A small network was shown many inputs. Here are its activations along a few directions, one row for each input.
Each table varies a few parts of the input and shows all the possible inputs, shuffled.
A made-up example of a description, with smaller parts first: one of 6 places along a line, together with either a single point or one of 9 places around a ring or (one of 3 separate values, together with one of 5 places around a ring).
Shared parts are said once, and a part with two or three values counts as separate values.
In the rows, zero is written as 128.

Other details of the inputs vary at random and push rows far along three fixed directions, the same in every table; ignore that.

Rows:
r1: [145 115 106 126  96 102 118 133 132 116 170 151]
r2: [199 154 107 174 136  90 138 120 120 159 131 138]
r3: [ 47 120 165  95 149 208  92 113 131 108  84 108]
r4: [103  95 153 143 156 134 106 156 138  89 139 146]
r5: [ 87  98 102  65  90  76 164 145  96  78 203 173]
r6: [196 128  91 181 136  98 144 124 140 161 140 111]
r7: [ 93 155 103  40  67 140 138 102 104 180 136 111]
r8: [127 111 154 147 127 153 109 156 137  75 154 156]
r9: [123 172  83 102 122 122 161  91 114 226  97  87]
r10: [210 118 138 205 164  98 136 128 149 125 135 132]
r11: [155 135 157 193 160 187  90 134 154 149  87 111]
r12: [ 52 116 169  89 147 204  94 119 130 107  78 111]
r13: [162 147  82 163 126 107 155 117 131 191 126 103]
r14: [161 112 148 161 113 105 132 144 134  73 152 161]
r15: [111 130  95  87 107  89 156 123 115 125 124 131]
r16: [122 155 182 144 148 205  94 127 146 159  54  88]
r17: [103 121 181 130 137 194  98 141 130 103 122 135]
r18: [111 169  54  87 108 144 162  74 109 210 102  96]
r19: [124 172  49 111 121 145 153  82 124 211  99  93]
r20: [ 97  83 171 108 130  94 123 168 129  36 152 164]
r21: [119 118 146 137 137 132 135 134 126 119 143 133]
r22: [130 136 159 178 197 169  99 131 157 156  84 112]
r23: [184 136 140 182 159 124 130 116 147 157 107 100]
r24: [174 137 136 165 134  94 123 134 124 117 132 142]
r25: [132 115 120 115 119  78 155 135 119 113 144 147]
r26: [ 92 111  93  84  84  93 164 148 106  94 205 151]
r27: [ 49 123 190  98 146 205  98 133 126 127 103  96]
r28: [149 130 124 117 103  87 137 141 106 108 151 150]
r29: [154  98 136 158 142 111 126 152 141  79 174 145]
r30: [100 105 111  75  74  77 171 144 100  88 187 150]
r31: [133 138 117  86  80  99 133 121 124 132 142 131]
r32: [164 112 123 204 172 131 108 123 160 112  95 134]
r33: [159  99 156 146 130  93 131 153 140  72 148 136]
r34: [205 150 114 175 114  97 154 119 136 155 112 131]
r35: [127 114 101 119 128  90 153 124 116 106 153 159]
r36: [ 69 140  63  60 101 140 147 113 101 176 135 110]
r37: [ 77 153 100  52  79 128 163 119 101 172 129  91]
r38: [ 81 108 177 116 163 166 101 134 134  97  90 131]
r39: [ 64 131 170 104 146 216  65 148 116 131 110 108]
r40: [148 136 122 115 101  83 135 145 110 107 143 141]
r41: [ 76 150  74  48  83 132 156  98 106 157 107 100]
r42: [164 139 110 186 179 123 127 117 152 156  97 127]
r43: [157  88 168 153 139 102 126 154 139  62 155 148]
r44: [166 138 126 181 171 111 132 107 147 152  83 121]
r45: [184 161 100 145 116 109 136  94 134 192 125 124]
r46: [ 63 127 195  87 132 208  70 123 136 123 106 112]
r47: [186 148 128 183 150 130 105 113 160 164 113 127]
r48: [110  98 153 122 125 120 100 173 116  39 187 178]
Each input here is: one of 6 places along a line, together with either one of 3 separate values or one of 5 places along a line.
The inputs of r35 and r44 match in every part but the place on the line of 6. If r5 is changed in the same way as r35 into r44, which row does it become?
> r9
Which other rows agree with r11 in the place on the line of 6? List them by row number.
> r1, r4, r6, r13, r32, r36, r39
Which other rows does r31 become when the choice among 3 separate values takes its other values? List them by row number.
> r16, r40
Which other rows agree with r19 in the place on the line of 6? List them by row number.
> r8, r22, r26, r29, r42, r47, r48

Rows:
r49: [186 143  94 136 107  43 173 105 134 159 126 130]
r50: [ 70  80 153 115 135 136 100 158 130  32 148 178]
r51: [114 114  77 102  98  86 167 142 112 118 181 149]
r52: [ 44  82 126  56 101 135 123 142 119  63 175 160]
r53: [128  96 201 122  92 157  82 192 121  42 214 169]
r54: [175 123  65 164 119  56 169 120 128 144 154 143]
r55: [ 74  76 166 100 150 129  99 150 130  38 162 172]
r56: [124 125 110  87  87  64 174 144 105 114 171 142]
r57: [ 56 162  92  46 102 188 135 100 100 211 103  60]
r58: [157 127 204 157 127 186  63 147 151 112 142 132]
r59: [119 114 167 157 166 160  88 139 149  84  87 131]
r60: [194 143  55 175 116  53 176 104 133 137 131 151]
r61: [ 55 180 108  34  95 168 138  96  97 211  77  80]
r62: [154 146 155 184 184 175 106 126 156 172  66  82]
r63: [166 133 154 189 183 154 100 110 171 151  62  97]
r64: [198 169 176 197 141 184  69 130 150 172  94 115]
r65: [125 111 189 157 166 164 109 149 141  94 100 125]
r66: [ 59 123  99  55 111 132 140 124  92 132 162 126]
r67: [196 138  98 158 112  32 177 121 124 147 140 134]
r68: [159 136 149 198 187 162 111 100 171 156  65 106]
r69: [ 58 165 104  42  98 187 145  96  91 211  93  67]
r70: [ 53 169  80  46 119 172 130  95  94 201  99  98]
r71: [157 142 163 173 178 167 107 101 159 166  47  95]
r72: [137 103 184 170 163 136  99 144 144  56  92 156]
r73: [193 132  68 178 121  57 180 110 131 144 149 137]
r74: [130 111  81 115  97  77 177 140 114  95 189 155]
r75: [108 104 196 106  89 171  77 174 114  66 201 151]
r76: [194 138  71 168 140  51 172 125 124 153 155 144]
The inputs of r76 and r70 match in every part but one. If r62 is changed in the same way as r76 into r70, which row does it become?
> r59
Describe the family of inputs behind these rows.
> one of 4 places along a line, together with either a single point or one of 6 places along a line
Start at r66 and move only the place on the line of 6, one step at a time. The first step leads to r54. Which rows follow, in order?
> r73, r57, r69, r67
Which other rows agree with r49 in the place on the line of 4? List them by row number.
> r52, r55, r58, r63, r68, r71
